Each row below holds a small network's activations on one input, seen along a few directions.
Each table varies a few parts of the input and shows all the possible inputs, shuffled.
A made-up example of a description, with smaller parts first: one of 4 places along a line, together with either a single point or one of 9 places along a line or (one of 2 separate values, together with one of 5 places around a ring).
Shared parts are said once, and a part with two or three values counts as separate values.

Other details of the inputs shift rows strongly along three fixed directions, in all tables alike. That doesn't count.

Table:
R1: [ 10  -3 -28 -36  12  -2 -14  16  20 -10  -5  -3  -2 -19]
R2: [-11  11 -25  -7 -11  13 -19  34  -7  -9 -22  19  -5 -21]
R3: [ -1  -8   2   3  28 -27  15 -29   1 -18  35   6 -28  -8]
R4: [ -4  -1 -24 -28 -14  13 -26  18   1 -14 -18  20  -4 -14]
R5: [  0   0 -23 -17  -7   3 -23  23  24 -25  -4  -5   2 -13]
R6: [-16 -19  -1  11   1  -2  27 -24 -17 -23  19  14 -40 -13]
R7: [ -1   8  44  45  22   4  48 -45 -33   7  -5  24  16  28]
R8: [ -2  -6 -37 -17 -22  15  -2  10  13  -9 -22   8  -9 -22]
R9: [-10  17 -29  -2 -16   6 -18  40  -4  -7 -18  16  -4 -19]
R10: [-26 -12  14 -14 -57  -8 -76  42 -16  69  18 -33 -29  -3]
R11: [-16 -13  11  15  11 -18   0 -24   4 -31  30   7 -26  -5]
R12: [-28  -2   9  24   5 -10   5 -15 -28 -15  11  32 -34 -14]
R13: [-13 -14  12  13  13 -17   3 -28   2 -33  27  10 -25  -6]
R14: [ 14  24   8  13   1  25  19  11 -12  14 -36   7  44  20]
R15: [-26 -11   1  26   4   1  29 -10 -26 -16  10  15 -41 -23]
R16: [ 13   3 -32 -31  10  -6 -10  19  22 -13   0  -5  -1 -17]
R17: [  0   6 -30 -22 -17   8 -22  23   3 -18 -12  17  -2 -12]
R18: [-11  13 -27  -5 -14  11 -19  36  -6 -10 -21  17  -4 -21]
R19: [ 21   3  16  -5  14  23  12  -9  19   0 -28 -11  49  24]
R20: [ -1   7 -31 -20 -18   7 -22  24   3 -17 -12  17  -2 -11]
R21: [ 29  11  32  29  40 -24  60 -50  -3   5  25  -6  23  37]
R22: [ -1 -11 -30 -12 -12   9  -4  10  33 -17 -15 -14  -4 -23]
R23: [ 14  -1 -29 -34  14  -2 -10  13  20 -13  -4  -2  -1 -18]
R24: [  0  -1 -22 -18  -6   4 -23  22  24 -25  -5  -4   2 -13]
R25: [  1   2 -23 -16  -9  -1 -23  26  25 -24  -2  -6   2 -12]
R26: [  0  -2 -21 -19  -4   5 -23  21  23 -25  -5  -3   2 -13]
R27: [-45 -28  49  14 -36 -27 -53 -11 -36  65  47 -18 -60   4]
R28: [ 25  11  10   3   5  14  12   2  19   0 -18 -18  50  27]
R29: [-14  -5   4  11   2 -15   6 -26 -18 -24  25  30 -31  -2]
R30: [ 12 -13 -34 -30  14   5  17  14  20 -14  -6 -20  -9 -26]
R31: [  1  -4  -2   7  25 -32  18 -26   2 -20  38   7 -28  -6]
R32: [ -2 -12   4   0  32 -25  18 -35   1 -19  30  11 -28  -8]
R33: [ 14   2 -32 -32  12  -4 -10  17  21 -12   0  -5  -1 -16]
R34: [ 11  16  13   7   7  32  18   3 -11  16 -45  11  43  18]
R35: [-11   9  46  24 -40   6 -34  33 -28  95  -4 -43  20  30]
R36: [ 23  13   8  -5  -1  25  12  -4  -3  10 -28   5  46  28]
R37: [ 36   7   5 -18  31  14  26 -13  17  12 -24 -13  47  22]
R38: [-26  -7  -5  32  -5  -6  23 -19 -15  -8   6  20 -38 -24]
R39: [ 13  20  10  11   2  28  16   9 -11  15 -37   7  44  19]
R40: [ 22   4  16  -4  10  20   9  -4  17   0 -25 -14  49  24]
R41: [ 13   3 -33 -30   9  -7 -10  20  22 -13   1  -6  -1 -16]
R42: [-16 -16  13  12  14 -16   2 -29   3 -31  25  12 -26  -6]
R43: [  1  -2  47  12 -35  -7 -40  27   2  81  14 -66  25  34]
R44: [-38 -18  41  23 -43 -37 -48  -1 -34  59  58 -22 -57   7]
R45: [-10  14 -28  -4 -16   7 -20  39  -4  -9 -18  16  -4 -20]
R46: [ 38   3  -6  -6  17  12  47 -17  26  19 -25 -28  43  14]
R47: [-12   1   0  17  -1 -22   9 -21 -15 -24  28  28 -30   0]
R48: [ 25  12   9  -7   0  26  14  -7  -5   8 -31   8  46  27]
R49: [  2  11  43  46  21   2  48 -44 -34   5  -2  22  16  28]
R50: [-18 -11   8   8   4 -11   4 -31 -18 -22  19  33 -32  -4]
R51: [ -4 -23  47   6 -35  11 -24  24   0  85   4 -85  15  22]
R52: [ 29   9  33  27  38 -22  58 -50  -3   4  25  -7  22  36]
Each input here is: one of 4 places along a line, together with either one of 2 separate values or one of 11 places along a line.
- Changing only the place on the line of 4 turns R8 into R22. The same change can be made to R10. Which row results? => R24
- Changing only the place on the line of 4 turns R50 into R32. The same change can be made to R6. Which row results? => R30
- Change only the choice among 2 separate values in R22. List by row number the other rows that result. => R51
- Change only the place on the line of 4 in R44. List by row number the other rows that result. => R25, R45, R52
- Change only the place on the line of 11 in R2. List by row number the other rows that result. => R7, R9, R12, R14, R18, R34, R35, R39, R45, R49
